A small network was trained on made-up records. Each row is its average activation on records with the value named, seen along a few directions.
Related values have similar rows: they may be neighbours, one step apart, or belong to one group.
In the rows, zero is written as 500.
Random noise pushes rows far along 11 fixed directions. That doesn't count. These rows show it; they differ only by the noise:
[376,410,327,433,539,279,555,578,688,379,440,563,502,540,355,562,433,611,356,385,426,601]
[555,407,399,358,545,478,448,560,516,555,541,456,438,668,477,429,701,598,528,597,576,521]
[552,560,537,465,698,669,552,438,618,567,484,463,505,607,344,242,188,547,401,762,807,498]
[550,475,491,588,481,528,502,635,563,436,462,494,557,432,506,434,469,509,521,642,667,500]
[490,490,608,383,443,345,350,294,385,558,712,335,457,448,354,458,533,568,528,321,433,714]
[448,611,552,647,581,519,399,560,435,543,504,296,468,486,413,592,498,491,375,470,372,562]
[401,504,444,516,548,506,576,339,589,309,478,596,394,619,693,617,373,599,448,521,279,282]
[275,482,584,448,506,604,592,275,429,397,464,578,720,545,575,624,369,707,390,457,508,383]
[367,375,431,633,484,666,560,614,548,397,471,538,740,443,564,503,521,626,377,635,765,434]
[605,489,470,577,697,498,550,583,545,516,579,256,256,677,385,404,589,519,194,667,554,380]
[577,490,647,471,432,413,226,529,246,651,650,168,461,579,428,463,915,570,589,572,472,598]
[610,578,707,482,450,426,570,475,424,378,469,512,642,313,421,508,307,534,508,436,581,585]
[456,496,515,433,609,401,627,416,580,365,503,512,530,529,346,504,285,637,262,433,505,529]


Field Tam:
e5: [591,565,331,487,736,646,603,581,499,581,545,592,462,577,488,461,443,452,330,415,505,568]
e9: [385,480,427,548,490,610,603,428,673,389,457,695,582,370,526,533,220,464,378,467,460,466]
e10: [563,551,657,628,487,412,550,458,567,316,492,456,489,456,498,396,304,555,449,653,508,377]
e12: [422,472,516,551,534,584,603,307,516,488,449,604,520,555,578,403,330,514,435,540,602,360]
e3: [667,635,521,593,533,789,527,531,361,519,578,504,465,296,713,643,475,368,576,352,485,536]
e6: [845,422,448,414,470,492,517,785,447,581,658,479,479,377,454,360,886,420,628,543,795,626]
e13: [445,483,439,420,541,454,682,508,570,524,308,645,401,620,487,616,471,416,409,450,332,245]
e7: [445,548,354,705,633,380,476,615,618,622,529,378,239,559,370,444,478,268,304,470,425,497]
e1: [716,485,411,474,549,672,613,545,560,465,523,691,510,421,651,432,398,327,600,510,655,520]
e15: [385,375,505,295,451,400,358,289,397,636,581,502,543,604,464,434,596,542,638,405,515,661]
e11: [424,428,403,269,497,548,478,333,505,531,613,661,594,630,590,444,589,686,658,431,461,530]
e2: [588,416,301,357,532,643,596,478,642,326,556,759,455,622,634,493,504,616,460,509,413,470]
e4: [654,520,555,377,508,488,557,477,493,420,509,605,539,518,414,421,462,551,525,509,452,510]
e14: [556,688,582,505,582,774,646,571,346,548,320,577,575,505,730,787,490,416,558,498,432,305]
e8: [422,501,476,411,443,514,614,398,646,620,362,636,368,582,517,478,343,372,561,524,491,399]
A value of Tam combines one of 5 hidden first parts with one of 3 second parts; all combinations occur once.
e4 and e11 share the first part; e4 and e2 share the second. Which value has the first part of e2 and the second part of e11?
> e10
e9 and e1 share the first part; e9 and e8 share the second. Which value has the first part of e8 and the second part of e1?
> e15

Field Korot:
w9: [463,429,651,429,355,790,413,413,277,410,548,568,812,519,821,607,782,694,676,720,579,329]
w13: [477,453,436,511,491,244,754,528,675,357,401,530,279,585,587,550,477,452,437,561,515,195]
w1: [717,325,382,579,376,557,688,556,559,292,814,611,449,172,575,448,572,488,413,318,662,491]
w3: [686,719,664,745,417,332,332,660,433,470,415,251,218,426,462,580,588,348,584,551,83,473]
w8: [560,429,446,677,479,453,212,617,450,288,798,466,643,446,543,403,737,695,547,539,307,711]
w7: [700,605,679,921,437,703,652,745,348,379,381,456,568,295,677,516,521,302,368,617,615,272]
w14: [665,200,251,314,525,298,743,541,835,323,490,726,304,745,527,204,508,549,376,771,742,359]
w12: [639,580,851,296,408,484,571,261,235,538,394,463,594,436,523,477,352,482,692,444,650,468]
w4: [431,466,408,534,300,267,419,502,591,541,555,483,361,323,539,520,554,398,726,271,475,624]
w5: [490,453,504,638,600,627,472,309,466,327,750,480,487,521,600,415,434,543,294,654,513,381]
w10: [609,615,710,658,558,648,708,486,287,304,464,615,682,349,719,717,484,481,347,435,422,251]
w11: [474,503,512,494,606,545,752,713,461,514,230,518,627,548,423,615,459,596,235,481,665,386]
w2: [363,355,490,604,331,682,563,604,470,641,457,437,635,323,475,554,648,407,381,460,802,504]
w15: [554,520,509,638,548,399,408,606,421,486,595,247,351,444,488,655,657,422,418,405,371,586]
w6: [451,413,363,189,545,507,604,621,594,525,361,726,705,649,444,574,599,660,543,510,572,488]
A value of Korot combines one of 5 hidden first parts with one of 3 second parts; all combinations occur once.
w14 and w12 share the first part; w14 and w10 share the second. Which value has the first part of w10 and the second part of w12?
> w13
w4 and w8 share the first part; w4 and w11 share the second. Which value has the first part of w11 and the second part of w8?
> w7

Field Lumod:
j4: [545,581,376,448,600,441,480,544,573,694,578,537,305,407,373,538,460,262,520,202,339,673]
j6: [387,344,541,522,372,298,575,437,588,507,584,337,402,358,409,420,523,433,472,460,685,445]
j8: [544,516,660,465,507,439,394,339,362,435,593,339,423,581,536,466,534,550,432,587,450,472]
j12: [355,230,420,570,414,392,556,415,567,517,665,467,569,420,402,273,541,512,340,443,841,567]
j7: [415,322,400,425,522,377,543,723,503,275,539,456,729,692,482,588,863,887,312,591,557,429]
j11: [891,529,808,424,494,339,577,468,322,111,579,508,587,385,589,546,471,676,478,631,472,449]
j5: [319,451,444,713,416,586,487,522,432,620,462,401,474,466,621,605,627,339,445,393,534,478]
j1: [526,372,392,837,398,645,348,620,540,389,739,315,336,364,641,471,736,454,341,578,434,429]
j9: [428,623,505,530,518,438,755,558,538,595,332,524,414,409,435,617,354,406,362,284,546,413]
j3: [685,562,572,327,571,141,563,440,500,499,502,520,446,475,188,401,356,458,461,305,443,660]
j2: [379,531,504,691,457,603,617,441,593,536,280,509,376,501,544,516,249,385,491,573,454,245]
j10: [521,666,624,432,449,420,475,476,414,592,323,533,419,614,582,657,602,384,678,548,197,327]
j13: [551,408,267,195,516,474,450,524,644,548,573,673,448,664,379,450,601,582,596,449,440,747]
Lumod is arranged as a line.
A walk along Lumod starts at j2 and steps to its neighbour j1. Put j7, j11, j3, j13 in the order it reaches them.
> j13, j3, j11, j7
Which values are neighbours of j5? Give them in the order they are listed.
> j8, j12
How many steps from neighbour to neighbour lead from j9 to j4, at the fewest?
> 8

Field Vabop:
h7: [512,483,478,539,387,283,504,547,689,256,426,607,477,406,528,441,317,561,651,592,450,492]
h9: [396,574,408,559,530,490,493,516,549,493,417,633,554,493,500,583,383,468,481,357,348,569]
h1: [379,396,470,488,446,571,554,583,586,632,292,582,663,518,365,373,428,447,476,648,779,486]
h12: [546,447,612,450,504,242,710,459,596,452,370,372,266,654,390,416,449,492,313,619,605,233]
h13: [422,594,509,608,618,665,319,476,477,336,538,468,639,642,635,529,417,687,537,747,373,517]
h3: [313,482,499,362,552,491,423,510,619,493,356,636,848,605,253,407,315,707,466,616,590,674]
h5: [346,497,545,615,479,502,446,488,458,576,490,401,588,411,452,498,449,449,448,502,593,508]
h4: [594,535,433,315,583,494,483,582,492,440,439,599,573,571,523,566,497,631,561,471,443,645]
h10: [515,569,585,786,430,322,304,579,525,462,605,315,441,330,396,405,457,359,562,506,368,671]
h8: [720,446,505,487,430,383,641,514,567,343,587,565,346,389,543,472,549,435,466,483,496,408]
h6: [453,458,354,542,463,456,364,526,598,482,654,503,392,453,539,542,597,490,562,426,303,601]
h2: [760,487,479,250,497,367,603,681,465,372,311,775,631,567,574,546,623,587,729,529,531,500]
h11: [539,590,373,576,532,443,499,961,557,729,272,386,454,424,288,626,632,303,488,398,530,633]
Vabop is arranged as a line.
A walk along Vabop starts at h1 and steps to its neighbour h3. Put h7, h12, h5, h8 in the order it reaches them.
> h8, h7, h12, h5
Which values are neighbours of h9? Give them in the order they are listed.
> h10
How many steps from neighbour to neighbour lead from h4 to h11, at the fewest?
> 3

Field Beket:
n2: [298,427,616,596,325,455,466,396,265,487,614,317,586,407,579,748,771,584,427,293,381,406]
n4: [492,453,614,378,421,480,590,398,445,509,497,515,556,477,473,485,505,560,480,492,607,404]
n9: [475,436,622,645,334,531,468,547,281,451,586,458,708,256,535,598,731,479,458,364,508,551]
n6: [645,597,680,649,523,567,568,482,305,356,603,532,677,297,567,548,445,512,410,381,479,549]
n5: [628,542,508,625,585,630,471,440,481,524,741,342,288,451,469,447,516,403,320,468,434,522]
n1: [659,371,346,727,381,545,628,522,624,306,671,654,333,283,771,463,524,293,469,426,505,373]
n10: [462,534,686,754,464,444,438,485,395,404,626,228,519,367,484,490,493,527,339,550,564,489]
n11: [654,578,824,366,465,565,572,294,294,583,569,402,522,467,457,441,488,488,500,515,603,415]
n8: [409,504,707,532,457,249,413,387,328,611,555,78,252,681,368,543,803,529,311,553,329,272]
n7: [239,642,459,645,601,586,390,348,619,459,416,502,447,581,599,565,167,556,542,582,267,428]
n12: [608,563,403,488,664,620,607,279,600,324,627,604,295,499,695,514,134,488,467,401,381,494]
n3: [501,374,351,352,405,327,174,484,484,530,674,498,419,647,524,464,865,587,761,481,245,701]
Beket is arranged as a line.
Which values are neighbours of n11? Give them in the order they are listed.
> n4, n5
Which values are neighbours of n1? Give them in the order they are listed.
> n9, n6
Which values are neighbours of n10? Give them in the order they are listed.
> n7, n12
